These are the activations of a small neural network, seen along a few directions. Each row is one input.
Each table varies a few parts of the input and shows all the possible inputs, shuffled.
A made-up example of a description, with smaller parts first: values(3) and (point or line(11) or (line(4) and ring(8))).
Shared parts are said once, and a part with two or three values counts as separate values.
(in the rows, 128 means zero)

Rows:
r1: [134 121 142 144  79 137 100 164 182 170 114 136]
r2: [120 116 169 122 127 145  91  83 145 114  75  73]
r3: [101 112 109 179 198 104 199 116  77 141 194 145]
r4: [122 138 126 149 102 146 118 138 176 161 160 132]
r5: [ 95 111 181 209 151 124 142 126 166 151 111  94]
r6: [144 127 151 148  73 124 100 165 169 143  85 136]
r7: [106 114 165 204 165 125 163 125 157 140 146 115]
r8: [154 129 115  93 109 111 138 181 112 122  92 147]
r9: [114 128 100  88 178 112 157  84  54 106 145 126]
r10: [145 129 104  82 156  93 154 150  53 104 117 150]
r11: [109 137  87 130 149 131 152  88  96 149 227 162]
r12: [139 125  94  79 175  93 147 113  45  94  99 126]
r13: [131 134 101 127 108 130 135 169 148 151 158 167]
r14: [154 124 155 103 122 123 105 148 128  99  71 111]
r15: [149 124 170 113 103 126  88 152 143 116  38  90]
r16: [ 98 127 154 152 110 167  86  69 163 125 120  72]
r17: [100 127 142 134 135 159 114  66 150 116 151  87]
r18: [119 130 131 100 162 138 134  90 107  90 114 110]
r19: [144 120 126  82 142 107 136 156 100  98  84 125]
r20: [128 123 158 113 151 145 114  80 130  90 104  93]
r21: [138 134  81 117 125 119 147 163  93 153 183 195]
r22: [ 95 140 118 131 145 159 129  74 129 106 164 106]
r23: [156 128 156 101 143 127 102 115 122  83  55  93]
r24: [143 136 136 131  92 116 126 168 157 139 106 145]
r25: [108 138 108 149 127 149 130  93 150 137 201 139]
r26: [114 132 129 159 109 159 111  91 173 141 178 122]
r27: [122 123 137 166  79 152  91 135 187 166 139 123]
r28: [142 133 133 139  92 143 108 166 169 149 139 158]
r29: [158 120 153 119  76 123  96 173 150 138  47 112]
r30: [156 129  95  82 127  94 161 179  63 127 123 172]
r31: [159 129 141 105  96 116 126 175 138 127  75 125]
r32: [111 121 149 164  96 155  90  90 182 157 153 108]
r33: [116 140  73 127 134 121 158 134  99 165 206 170]
r34: [149 128 123  90 162 110 124 116  97  78  79 108]
r35: [ 95 125 134 193 177 123 177 125 134 135 161 122]
r36: [148 124 167 114 121 132  84 118 139 104  30  74]
r37: [142 142  92 110 128  94 159 162  80 138 156 188]
r38: [123 130 102 136 120 138 137 142 150 153 189 161]
r39: [ 98 142  99 120 161 144 146  73  77 117 197 135]
r40: [141 128 113 116 113 107 144 166 129 128 135 169]
- Changing only one part turns r14 into r15. The same change can be made to r17. Which row results? => r16
- Describe the family of inputs behind these rows. => line(4) and (point or ring(9))
- List by row number the other rows that have the line(4) part in common with r21. => r3, r9, r10, r11, r12, r30, r33, r37, r39
- Start at r29 and move only the line(4) part, one step at a time. The first step leads to r31. Which rows follow, in order? => r8, r30
- Change only the line(4) part in r37. List by row number the other rows that result. => r6, r24, r40

Rows:
r41: [162 129 112  58 127 106 132 160  94 102  94 146]
r42: [129 116 176 137  85 143  81 115 176 124  75  90]
r43: [159 130 121  90 132  96 144 173  88  97  88 151]
r44: [133 118 189 153  95 139  91 140 184 135  67  95]
r45: [114 126 135 127 187 115 153 104  85  98 120 103]
r46: [ 94 132  89 172 141 132 175 128 133 173 233 163]
r47: [139 127  91 105 149  95 158 159  68 133 146 166]
r48: [111 125 165 174 100 176  85  90 207 139 146  95]
r49: [118 129 125 105 182 127 142  73  85  83 116  99]
r50: [ 91 142  87 149 137 152 156 104 126 157 232 156]
r51: [110 121 169 190 107 163 106 122 214 149 142 110]
r52: [124 132  95 139 148 107 167 136  95 155 191 173]
r53: [162 131 134  80 114 125 104 149 109 105  55 112]
r54: [105 123 128 178 123 143 129 114 162 157 172 130]
r55: [124 138  86 119 144 118 145 107  89 136 192 166]
r56: [145 126 158 128 111 117 107 151 152 124  56 100]
r57: [159 123 137 108 115 109 124 167 113 111  53 116]
r58: [138 128  83  80 145 111 145 142  70 125 146 163]
r59: [ 99 132 128 158 117 162 120  99 163 148 176 131]
r60: [143 133 151 110 102 124  95 128 146 109  60  95]
- Changing only one part turns r49 into r45. The same change can be made to r58. Which row results? => r47
- Describe the family of inputs behind these rows. => values(2) and (point or ring(9))
